Each row below holds a small network's activations on one input, seen along a few directions.
In each table, some parts of the input vary, and every possible input appears once, in random order.
Descriptions start from the smaller parts, as in this example, which fits no table here: one of 3 separate values, together with either a single point or one of 9 places around a ring or (one of 4 places along a line, together with one of 8 places around a ring).
Shared parts are said once, and a part with two or three values counts as separate values.

Other details of the inputs vary at random and push rows far along two fixed directions, the same in every table; ignore that.
To show where, the next rows are all for the same input, with only those details redrawn:
[-12 -15  -4   8  -5   8   2  -8 -14  10  -2  -5   4]
[ -9  -9   5  -5 -22 -21  -6  -6 -17   4  -2 -19   3]
[-6 -8  2  7 14 21  5  7 17 -5 -1 11 -5]
[-6 -8  2  8 15 22  5  8 18 -5 -1 12 -5]
[  3   5  20 -15  -5 -21  -9  16  26 -24   0  -3 -13]
[-16 -20 -11  17   3  24   8 -11 -17  18  -2   0   8]
[ -1   0  15 -10 -10 -20  -8   9  11 -14  -1  -9  -7]

Table:
row 1: [ -5   2   4  -2 -15 -26  -7   0 -16   3   1 -12   0]
row 2: [-13  -8   2   4  23  20   3  15  21 -13  -2  16  -7]
row 3: [  6 -12 -13  12   1  23  10 -18 -14  17  -4   8   7]
row 4: [-15 -10 -13  21   2  16   9 -11 -22  22   0   1   9]
row 5: [-21  -9 -11  16  11  13   7  -2 -17  12  -2   6   7]
row 6: [-20  -3  -5   5  18  19   6  12   1   5   2  13  -4]
row 7: [  8  -3 -16   8   2  24  11 -13 -19  27   1  15   3]
row 8: [ -3  14  17 -14  -1 -34 -11  21  16 -27   0  -2  -8]
row 9: [ 22  18  15 -23 -12 -20  -8   9  19 -15   3   4 -15]
row 10: [-26  -9 -11   6  -2   5   2  -3 -30  19   1  -4   7]
row 11: [  4   4  20 -11  -5 -22 -10  14  25 -21   0  -7  -9]
row 12: [  6  15  20  -7  -3 -28 -11  16  22 -19   3  -4  -8]
row 13: [ 14   8  -5  14  10  17  13 -11  10  -3  -2  14   6]
row 14: [-19  -5  -1   2  19  22   3  14   9   0   1  15  -6]
row 15: [ 21  29 -10  -9  41  15  -3  21  44 -26   6  12  -4]
row 16: [-5 -9 -2 17 15 21  6  2  8  1 -2  7  3]
row 17: [-14  -8   7 -10 -13 -24  -9   2 -11  -7  -3 -15   2]
row 18: [-20  -5   1 -10 -16 -18  -9   0 -25   7   0 -14   4]
row 19: [11  6 -1  0 11 22 10 -3 18 -5  0 15  0]
row 20: [ -9   1   5  -4 -23 -26  -7  -2 -22  15   3 -21   3]
row 21: [ 18  15 -12  -4  36  18  -2  10  33 -23   0   9   3]
row 22: [ 21   6   8  -9 -17 -28  -7  -7  -1 -11  -3  -7   0]
row 23: [19  0 -4  6 14 17  6 -3 13 -6 -3 21 -1]
row 24: [  1   0  16  -8  -8 -18  -8   8  13 -13  -1  -9  -4]
row 25: [ 14  14   6 -10 -22 -23  -1 -11  -7  -1   1 -12   2]
row 26: [-12  -5   3  -9 -21 -19  -8  -2 -23  11   3 -15   0]
row 27: [ 28  24  16 -12  -7 -27  -5   6  24 -25   2   4 -10]
row 28: [16 -3 -3  2 12 21  7 -3 12  0 -3 20 -3]
row 29: [ -4   4   9   1  34  15   2  29  45 -33  -2  25 -16]
row 30: [  5 -11 -12  14   3  23  15 -23 -10  11  -5   4  13]
row 31: [ 19  15  12 -19 -14 -19  -5   2  12 -11   3  -1  -9]
row 32: [ 11  -2  -2   0 -27 -26  -1 -27 -25   0  -5 -22  16]
row 33: [-10  -7  -7  21   8  19   8  -5  -9  17   0   4   8]
row 34: [-7 -1  4  6 16 22  2 12 19  1  4 13 -6]
row 35: [ 24  15   9 -12  23  21   2  20  43 -18   3  33 -20]
row 36: [ 11  -4  -9  11  -4   6   7 -19 -12   4  -3   1   8]
row 37: [20  7 -5  8 16 19  8  0 14  0  0 27 -4]
row 38: [ 21  20   2 -29   6 -24 -16  12  24 -28   0 -14  -1]
row 39: [ 10   9  -1  -8 -30 -24  -1 -17 -26  14   3 -15   3]
row 40: [-13 -18 -11  24   5  18   7 -13 -18  16  -3  -3  12]
row 41: [-8  2  1  4 14 17  5 13 13  3  4 13 -8]
row 42: [ 11   7  -1  -9 -30 -24  -3 -14 -28  18   2 -13   2]
row 43: [-6 -7  0 11 19 18  4  8 15 -8 -1 13 -5]
row 44: [  8  -9 -11  11   6  24  12 -15  -4   9  -3  10   6]
row 45: [  8  -3 -16  19   3  20  11 -20 -19  22  -1  11  10]
row 46: [ 14  27 -13 -27  -1 -23 -12   7  -3  -3   9 -25   3]
row 47: [ -9  -3   5  -6 -23 -18  -7  -4 -20  13   1 -20   4]
row 48: [ -8  -8   7  -7 -16 -21  -8  -1 -11  -1  -1 -14  -1]
row 49: [ -5   5  13 -14 -14 -20  -9  10   3  -5   3  -8  -8]
row 50: [ -9 -10  -2  10  -1   5   2  -4  -9   3  -2  -4   3]
row 51: [  4  11 -19 -22 -15 -20 -12 -11 -31  13   4 -34  14]
row 52: [-20 -12 -14  14   3  21   8  -6 -25  28   3   3   4]
row 53: [ -7  -7   8  -6 -19 -21  -7  -2 -10  -1  -2 -16   0]
row 54: [-17 -11 -14  19   2  25   9  -9 -25  32   2  -1  10]
row 55: [-14  -8  -3  10  19  15   4   8   8 -10  -4  11   1]
Q: What is each input in this table made of?
A: one of 5 places around a ring, together with either a single point or one of 4 places along a line or one of 6 places along a line
Q: Changing only the place on the ring of 5 turns row 9 into row 42. The same change can be made to row 14. Which row results?
A: row 6
Q: Changing only the place on the ring of 5 turns row 26 into row 1. The same change can be made to row 47. Which row results?
A: row 33
Q: List by row number the other rows that have the place on the ring of 5 in common with row 11.
A: row 2, row 3, row 17, row 24, row 28, row 30, row 38, row 44, row 48, row 53
Q: Which other rows does row 6 become when the place on the line of 6 takes its other values? List them by row number.
A: row 10, row 20, row 41, row 52, row 54
Q: Which other rows does row 43 become when the place on the line of 6 takes its other values? List them by row number.
A: row 16, row 29, row 40, row 50, row 55

Table:
row 56: [-14 -12 -15   9  -1  13   3 -11 -25  20   0  -8  10]
row 57: [  2   8   8  -9   1 -10  -4  10  12  -9   1   2  -7]
row 58: [ -9 -10 -13  16  28  44  13   2  10   8   0  19   2]
row 59: [  5   3  10  -2  -8 -14  -2   3   6  -7   0  -1  -6]
row 60: [  0   2   5  -2  16  14   2  12  25 -13   0  13  -8]
row 61: [  0   4   8  -6   1 -10  -4   8  12 -14  -1   0  -5]
row 62: [ -1   2   5  -9  -2 -11  -7   7   7  -9   1  -7  -3]
row 63: [  5   2  11   0  -1  -4  -1   6  14 -13  -2   5  -6]
row 64: [  0   6   5  -8  -3 -12  -5   8   3  -5   1  -3  -4]
row 65: [  8  -2 -17  11  16  34  11 -12  -3  13   1  12   7]
row 66: [  6   4  11  -6  -9 -14  -4   5   6  -5   0   0  -6]
row 67: [-16 -16 -18  12  -6  15   6 -16 -35  28   0  -9  14]
row 68: [ 17  15   1 -11  -7 -13  -4  -1   3  -6   1  -2   0]
row 69: [  1   9   8  -5   5  -9  -3  12  17 -13   2   2  -7]
row 70: [-13  -9 -14  12   6  15   4  -8 -21  20  -1  -1   8]
row 71: [ 18   9   1  -7  -5 -14  -3  -4   4  -9   0  -4   1]
row 72: [ -1   2   5  -6  -1 -14  -7   8   6 -11   0  -6  -2]
row 73: [  9   3  -9  -3 -23 -21  -2 -20 -31  14   0 -18  12]
row 74: [-10 -10  -8   5 -20 -10   1 -18 -38  23  -1 -14  11]
row 75: [ 18   8  -3   0  20  22   6   4  26 -12   1  16  -4]
row 76: [ -9  -8  -7   2  -7   2   1  -9 -19  14   0  -7   5]
row 77: [  4   0  11  -6 -10 -12  -4   1   6  -8  -2  -4  -4]
row 78: [  1   7   5   1  18  10   2  15  26 -14   1  15  -9]
row 79: [  2   2  10 -10 -14 -21  -7   1   1  -8   0  -9  -3]
row 80: [ -7  -8  -5   4  -7   3   2 -10 -18  14  -1  -5   5]
row 81: [ -7 -14 -11  18  15  39  13  -8  -4  17  -1  17   2]
row 82: [-3 -6 -4 17 29 36 12  6 21 -5 -1 25 -3]
row 83: [ -2   0   6  -4 -23 -30  -6  -7 -21   5   0 -17   4]
row 84: [ -2   7   5  -5  -2 -14  -7   7   4  -8   2  -6  -2]
row 85: [  0   3   6  -6  -3 -15  -5   7   6 -10  -1  -6  -2]
Q: Changing only one part turns row 76 into row 61. The same change can be made to row 67. Which row results?
A: row 85
Q: What is each input in this table made of?
A: one of 5 places around a ring, together with either a single point or one of 5 places along a line
Q: List by row number the other rows that have the place on the ring of 5 in common with row 68.
A: row 57, row 64, row 66, row 70, row 74
Q: Which other rows does row 60 become when the place on the line of 5 takes its other values? List them by row number.
A: row 58, row 62, row 77, row 79

Table:
row 86: [ 21  17   5  -3  26  15   5  15  43 -26   2  24 -12]
row 87: [ 12  11   7 -13 -17 -26  -6  -3   0  -5   0 -11  -1]
row 88: [  7  -5 -11   4 -18 -10   2 -24 -31  13  -3 -14  14]
row 89: [-12 -12 -15  18  21  42  13  -2  -5  19   0  20   2]
row 90: [  0  -2 -12   2 -17  -7   0 -18 -32  22   1 -14  13]
row 91: [-11  -4 -13  -1 -12  -8  -3 -15 -33  15  -1 -20  13]
row 92: [ -2   7   9  -2  25  17   2  25  39 -18   3  22 -18]
row 93: [  4  -1  13 -12 -19 -26  -7   3   0  -7  -2 -10  -3]
row 94: [ 15  17  19 -23 -14 -37 -14  14  16 -20   2  -6 -12]
row 95: [ -3   4  14  -6  -1  -8  -4  11  13 -12   2  -1 -11]
row 96: [-23 -17 -18  30  30  47  14   0  -6  18  -2  18   7]
row 97: [  0  -9  -3   4 -20  -9   0 -20 -30  16  -3 -13   9]
row 98: [ 17   8   8  -7  -1  -7  -2   4  18 -14  -1   4  -4]
row 99: [  4   5   2  -9   6  -4  -6   9  17 -15   0  -2  -3]
row 100: [-12 -12 -13  19  18  40  14  -5  -4  17   0  19   4]
row 101: [ -2  -7  -5   3 -19  -8  -1 -18 -30  19   0 -12   9]
row 102: [  0   5  23 -14 -13 -38 -14  15  17 -26  -1 -11 -10]
row 103: [ -6   4  11   5  28  17   3  24  39 -23   1  22 -12]
row 104: [  1   9   1 -18  -8 -25 -13   7  -2  -8   2 -16   1]
row 105: [  4  -3 -21  19  26  42  16  -9  -1  15   0  18   7]
row 106: [-13 -16  -2   5 -19  -8   0 -14 -28  17  -2 -16   6]
Q: What is each input in this table made of?
A: one of 3 separate values, together with either a single point or one of 6 places along a line
Q: Changing only the choice among 3 separate values turns row 106 into row 92. The same change can be made to row 99. Which row results?
A: row 104
Q: List by row number the other rows that have the choice among 3 separate values in common with row 103.
A: row 86, row 87, row 91, row 95, row 100, row 101
Q: Which other rows does row 98 become when the choice among 3 separate values takes its other values? List them by row number.
A: row 87, row 90
